Each row below holds a small network's activations on one input, seen along a few directions.
In each table, some parts of the input vary, and every possible input appears once, in random order.
A made-up example of a description, with smaller parts first: ring(5) and (point or ring(11) or (values(2) and line(6))).
Shared parts are said once, and a part with two or three values counts as separate values.

Other details of the inputs shift rows strongly along two fixed directions, in all tables alike. That doesn't count.

A family of inputs:
row 1: [ 28 -31  39  26  -6  -7  21   0  43  15  69 -30 -21  43]
row 2: [-12  33  15 -14 -11   1  19   9  11   6  15  10 -14 -38]
row 3: [ -7  26 -24 -34  17  29  18  27  -5  21  -9  -8 -12 -18]
row 4: [-23  24  -4  -9 -42  -8  10  34 -15  12  -9  21  -1   4]
row 5: [-30  32 -19 -27  28  22  -8  32   2  17  -9 -12   6 -24]
row 6: [-35  68  -3 -38  27  33 -11   1 -17 -17 -30  33 -61  34]
row 7: [-44  20 -19 -13   4  -9  -5  31 -28  19  -4 -18  20  24]
row 8: [-26  17   7  13   5  18  33   4  -4  19  17  21 -35 -29]
row 9: [-31  72  21 -14  21  24   4 -37 -18  10 -11  10 -54  24]
row 10: [  6 -26  25  19   9 -37 -16   7  48  28  72 -44 -15  46]
row 11: [ 10 -35  19  23 -26 -20 -17 -39 -20 -25 -24   6   8  -9]
row 12: [ 24 -41 -15   4  -1 -27 -20 -16 -24 -13 -51  -6  33  25]
row 13: [-27   8  19 -16 -15  29  15   3 -41  12  15   0  -8   0]
row 14: [ -9   2  -1  -4 -21  25  12  24 -30  10  -3   1   3  20]
row 15: [ 44 -37   6   2  30 -22 -18 -37   1 -17 -24 -13  10 -20]
row 16: [-22  44 -22 -18 -24  19  11  27  -6   1  -6  35  10 -23]
row 17: [-39  37 -15 -22  22  17 -13   7 -34  20  16   0  12 -25]
row 18: [ 11 -27   7  29 -27 -10  19  12  69   1  46 -22 -19  45]
row 19: [ 45 -40  -5   4  28   4  -6 -17   6 -37 -54  11  28 -21]
row 20: [ 19 -49 -24   6  33   1 -17 -23   3   1 -65  21   7 -17]
row 21: [ 41 -20  34  19 -31  -1  -2  -3  27   0  76 -43   2  51]
row 22: [ 39 -19   2   8  -2 -33 -12  -4  34 -39 -44  19  22 -25]
row 23: [ 22 -19 -27  25  -3   4 -16 -22 -10 -50 -58  28  33 -29]
row 24: [ 35 -35  17   9  36   9  -6 -37 -15 -34 -38  17  15 -45]
row 25: [  3 -17   8  -7 -12 -24  -2 -21 -26  12  21 -28   0  29]
row 26: [ 47 -35  -9  21   2  12 -20 -10  -5 -31 -37   8  36   5]
row 27: [ 13 -30  16  21  16 -34  -5 -37   8 -17 -44  47   5 -41]
row 28: [ 18 -29   6   4  52 -30 -42 -33 -12 -21 -43   1  26 -44]
row 29: [  2  16 -17 -20   3   9   6  -6 -28  14  28  -9  -4  -2]
row 30: [ -8  -3  -6  -8  19   9  10  -2  -4  36  17   1 -31  -9]
row 31: [-24  38 -19 -10  -3  35  36  30   5  -4  -5   8 -19 -32]
row 32: [ 32  -6  20  26 -45 -27  -2  -6  33  -9  73 -39  -1  38]
row 33: [-43  15 -24  -9  32  17  -3  32   4  34  -9   4 -12  -9]
row 34: [-12  26 -21  -3  11  11 -20  29  -2  18   8 -15  29  13]
row 35: [-59  29   0 -28  10  -1   0   6 -47  23  13  -4   4  -9]
row 36: [ 26 -37  18  20 -10  -2  15  15  62   5  49 -27  -5  60]
row 37: [-29  21 -21   1 -31  12  22  31 -27  -4  -9   9  -9   6]
row 38: [ 46 -35 -26  14   9 -10 -33 -23  -2 -22 -43  -6  43   9]
row 39: [-30  20  16 -16 -42  -9   5   3 -17  12   9  15  -9  -6]
row 40: [ 13 -21  14  15 -31 -35  14  13  82  -1  46 -14  -6  48]
row 41: [-32  49  -3 -21 -23  20  14   7 -20  14  15  31  -5 -38]
row 42: [ 18  -5  15  20  -9 -14  10 -16  20 -18  27 -21 -14 -12]
Description of these inputs: values(2) and (point or (line(4) and line(5))).
Changing only the values(2) part turns row 29 into row 38. The same change can be made to row 39. Which row results?
> row 4
Changing only the values(2) part turns row 17 into row 34. The same change can be made to row 42. Which row results?
> row 31
Which other rows does row 2 become when the line(4) part takes its other values? List them by row number.
> row 27, row 39, row 41
Which other rows does row 26 become when the values(2) part takes its other values? List them by row number.
> row 21
Which other rows does row 8 become when the values(2) part takes its other values? List them by row number.
> row 18

A family of inputs:
row 43: [-32  22 -15 -16  21  40  27  29  -7  31   2  18 -17 -34]
row 44: [  5 -19 -32  -1  14   9  -8   2 -35 -23 -80  36  43 -36]
row 45: [ 44 -49   2  17  17 -10  -5 -27  22 -31 -39  14  12 -27]
row 46: [ -9  19  17  -1 -18   6  29   8   4  22  55 -18 -33  -1]
row 47: [-26  33  -7 -14 -21  15   1  37 -11  21  26 -22 -12  49]
row 48: [-15  23   2 -16 -29   9  -6  15 -21  14  23 -17   0  40]
row 49: [ 44 -38  44  37 -56 -60  -6 -24  56 -18  46 -33   3  48]
row 50: [-16  30 -16 -16  -2   9   2  38  17  30  34 -32  -7  25]
row 51: [ 39 -29  34  26 -29 -44 -11 -16  55 -26  33 -26  -6  67]
row 52: [ -5  11   4  -2 -31   9  29  28  33   1  27   6 -19   2]
row 53: [ 35 -30  23  25  -6 -13  -1 -14  32 -16  22 -12   1  -5]
row 54: [-24  41   9 -18  13  32  24  -3 -27  16   8  16 -34 -23]
row 55: [ 26 -43   5  24  24 -15 -19 -28   2 -15 -22  12  22 -27]
row 56: [  3  -4 -41   1  23  11 -20  -6 -41 -25 -88  37  35 -28]
row 57: [ 22 -29  -3   4   4 -18 -10  14  25   2   2 -21  25  13]
row 58: [-38  57   7 -22  -7  25  25   5 -30  13  -3  36 -30 -23]
row 59: [-24  30   6 -27  -5   6  -5  18 -13  31  40 -29 -12  27]
row 60: [  4 -33  -1  12  33 -13 -15 -41 -34 -12 -43  27  13 -43]
row 61: [-35  40  -2  -5 -19  31  31  19 -13   1  -1  37 -18 -48]
row 62: [ -2  22  -2   0 -25   4  17  19  33  -1  27   4 -24  17]
row 63: [-40  42 -29 -19 -12  38  18  33 -41  12  -2  16  14 -25]
row 64: [-14  24  -7  -6   6  18  13  23  29  31  40 -17 -25  19]
row 65: [ 29 -39  -5  13  17 -28 -31 -20  -3 -23 -29  -4  45 -16]
row 66: [ 29 -38  28  23   4 -35 -23 -22  48  -5  31 -42  -2  63]
row 67: [-21  20   0 -15   5   0 -12  20   0  21  21 -32 -10  34]
row 68: [  8 -15  -2   4  43   3  -6 -39 -19 -30 -63  31  -2 -31]
row 69: [-47  34 -19 -30   6  17  11  18 -49  30  11   0  -4 -29]
row 70: [ -8 -17 -24  -3  -1  -5 -12 -22 -57 -20 -62  28  38 -31]
row 71: [ 45 -40  -4  18  24 -15 -14 -35  26 -34 -40  11   8 -12]
row 72: [ 24 -26  29  10   8 -25 -22 -31  17   2  24 -22  -2  33]
Changing only one part turns row 53 into row 46. The same change can be made to row 55. Which row results?
> row 60
What do these inputs look like to the network?
> line(5) and ring(6)
A walk changes only the ring(6) part. It starts at row 48 and steps to row 47. List the rest of the walk in order.
> row 56, row 44, row 63, row 70
Which other rows does row 68 become when the line(5) part takes its other values? List them by row number.
> row 47, row 51, row 66, row 67
Which other rows does row 59 become when the line(5) part takes its other values? List them by row number.
> row 48, row 54, row 58, row 72
